A small network was shown many inputs. Here are its activations along a few directions, one row for each input.
In each table, some parts of the input vary, and every possible input appears once, in random order.
Descriptions start from the smaller parts, as in this example, which fits no table here: ring(8) and (point or (values(2) and line(4)) or ring(11)).
Shared parts are said once, and a part with two or three values counts as separate values.

Other details of the inputs shift rows strongly along two fixed directions, in all tables alike. That doesn't count.

A family of inputs:
x1: [-0.57 -0.73 -0.14 -4.87 -0.08  1.22  1.92  1.84  0.98  0.17  0.19]
x2: [-7.25  1.71  1.38 -2.97  1.23 -1.21 -0.47  3.84 -0.39  0.36 -2.81]
x3: [-0.87  1.43  0.21  2.82  0.36 -1.48 -1.81 -0.53 -0.13  0.39 -0.87]
x4: [ 4.20 -1.07 -0.67  1.38 -1.46 -0.29 -0.19 -1.68  0.54 -1.04  2.50]
x5: [-1.91  0.40  0.48 -5.04 -0.22  0.80  2.02  1.73  0.54  0.49 -0.83]
x6: [-0.47 -0.01  0.59 -5.12 -0.23  1.77  1.19  1.72  0.81  1.19 -0.62]
x7: [ 3.45 -0.53 -0.21 -4.28 -0.78  2.28  3.41  0.01  1.03  0.46  1.28]
x8: [ 1.43 -1.82 -1.79 -1.89 -0.13  1.82  1.90 -1.94 -0.75 -0.63 -0.16]
x9: [ 4.57 -0.95 -0.14  2.55 -1.01  0.30 -0.02 -1.64  0.32 -0.66  2.75]
x10: [-1.09  0.70  0.53  2.62 -0.83 -1.98 -1.69 -0.28 -0.33 -0.39 -0.42]
x11: [-0.73  0.70  1.03  2.90 -0.41 -1.31 -1.16 -0.16 -0.31  0.11 -0.17]
x12: [-1.75  0.46  0.70  3.19  0.57 -1.35 -1.21  0.50 -0.14 -0.11  0.00]
x13: [ 0.12 -0.57  0.57 -5.08  0.16  2.08  0.99  1.73  1.02  0.74  0.30]
x14: [-3.64  0.14 -0.45  3.30  1.81 -0.69 -2.12 -1.32 -1.64  0.05 -2.54]
x15: [-1.78  1.32  0.60  3.66  0.46 -1.88 -1.37  0.52 -0.63 -0.35 -0.38]
x16: [ 4.14 -0.64 -1.27  1.81 -0.31  0.17 -0.49 -1.46  0.72 -0.19  1.74]
x17: [ 4.77 -2.14 -1.74  2.48 -0.11  1.44  1.39 -3.81 -1.03 -0.81  1.23]
x18: [-2.63  1.60  0.33  2.54  0.97 -1.68 -2.27  0.94 -0.59  0.24 -1.17]
Each input here is: values(3) and (point or ring(5)).
The inputs of x4 and x13 match in every part but the values(3) part. If x10 is changed in the same way as x4 into x13, which row does it become?
Answer: x6
List by row number the other rows that have the values(3) part in common with x7.
Answer: x9, x11, x12, x15, x17

A family of inputs:
x19: [ 1.59 -0.71 -1.33 -2.47 -0.74  0.05  2.53  0.07  0.58 -0.88  0.90]
x20: [ 1.21 -0.34  0.85 -3.64 -1.78  0.94  0.86  0.82  1.33 -0.21  0.88]
x21: [-5.52  0.92  0.63  4.91  0.46 -3.90 -3.11  0.43 -1.61 -1.61 -1.11]
x22: [-4.84  2.65  1.09  1.00  2.01 -1.98 -2.79  2.81 -0.26  1.26 -2.14]
x23: [ 2.01  0.20  0.02 -3.76  0.29  2.16  0.22  1.51  0.77  0.06  1.08]
x24: [ 0.50 -2.03 -0.37 -3.39  0.86  2.47  0.44  0.01  0.40  0.84  0.10]
x25: [ 3.50 -0.27  0.97  0.42 -1.80 -0.12  1.26 -0.48  0.94  0.04  1.91]
x26: [ 5.88  0.64 -0.74  8.62 -0.68 -1.14 -2.52 -2.52 -0.30 -0.63  2.59]
x27: [ 5.00 -0.57 -2.22  8.29  0.21 -1.43 -2.99 -4.74  0.21 -0.44  1.78]
x28: [ 0.46 -0.33 -0.78 -3.62  0.23  1.24  2.16 -0.85 -0.31 -0.05 -1.47]
x29: [ 1.53 -1.28 -1.03 -2.04 -0.80  1.80  1.37 -1.38 -0.99 -0.56 -0.55]
x30: [ 0.85 -1.44 -0.44 -2.62  0.79  2.94  1.51 -0.09  0.61  1.39  0.81]
x31: [-6.94  1.31  1.42  0.93  1.25 -0.82 -0.41  1.12 -1.99  0.46 -3.59]
x32: [-6.98  0.96  1.53  1.03  0.97 -2.30 -0.14  2.62 -1.03 -0.45 -2.03]
x33: [ 1.75  0.29  0.41 -3.65 -1.27  0.08  1.59  0.68  1.66  0.78  0.83]
Describe the family of inputs behind these rows.
Answer: values(3) and ring(5)
Change only the ring(5) part in x27. List by row number the other rows that result.
Answer: x19, x22, x28, x33
Change only the values(3) part in x28. List by row number the other rows that result.
Answer: x29, x31
Change only the ring(5) part in x20. List by row number the other rows that result.
Answer: x21, x23, x24, x29

A family of inputs:
x34: [ 2.13 -1.90 -1.05 -3.50  0.08  2.67  2.12 -0.48  0.23  0.24  0.13]
x35: [ 0.92 -0.04 -0.88  3.56  0.46 -0.49 -1.12 -2.35 -0.71 -0.20 -0.12]
x36: [ 0.48  0.14  0.29  3.08  0.01 -1.05 -0.72 -0.46  0.01 -0.21  0.77]
x37: [-7.48  1.98  1.67  0.24  1.42 -2.07 -2.72  3.07 -0.16  0.68 -2.75]
x38: [ 0.33 -0.09 -0.85  2.92  0.43 -0.19 -0.94 -1.72 -1.11 -0.18 -0.22]
x39: [ 0.59 -0.15 -0.59  2.98  0.46 -0.42 -1.14 -2.23 -0.61 -0.26 -0.37]
x40: [ 1.04  0.65  0.28  3.14 -0.81 -1.57 -0.85 -0.81  0.09 -0.16  0.58]
x41: [ 0.91  0.24  0.21  3.38 -0.07 -0.87 -0.95 -0.65 -0.22 -0.54  0.83]
x42: [ 1.90 -1.70 -0.98 -3.79  0.10  2.69  2.28 -0.36  0.00  0.40  0.13]
x43: [ 0.92 -0.04  0.23  3.17 -0.05 -1.05 -1.31 -0.67 -0.30 -0.55  1.00]
x44: [ 3.18 -0.56 -0.65 -3.61 -0.49  1.54  1.48  0.43  0.92  0.19  1.20]
x45: [ 2.40 -0.32 -0.48 -3.77 -0.36  1.50  2.04  0.76  1.21  0.59  0.85]
x46: [ 1.44  0.48  0.22  3.28 -0.86 -1.60 -1.49 -1.00 -0.25 -0.52  0.77]
x47: [-7.75  1.36  2.17  0.44  1.41 -1.70 -2.22  3.00 -0.40  0.48 -2.25]
x48: [ 2.91 -0.24 -0.59 -3.66 -0.46  1.81  1.90  0.61  1.00  0.26  0.93]
x49: [-6.94  0.91  2.20 -7.34  0.57  0.84  1.08  4.67  0.67  1.33 -2.48]
x50: [ 2.89 -0.35 -0.03 -3.72 -1.18  1.67  2.33  0.42  0.86  0.15  1.09]
x51: [ 0.13 -0.38 -1.16  3.21 -0.65 -1.70  0.23 -2.21 -1.22 -1.68 -0.09]
Describe the family of inputs behind these rows.
Answer: point or line(5) or (values(3) and line(4))
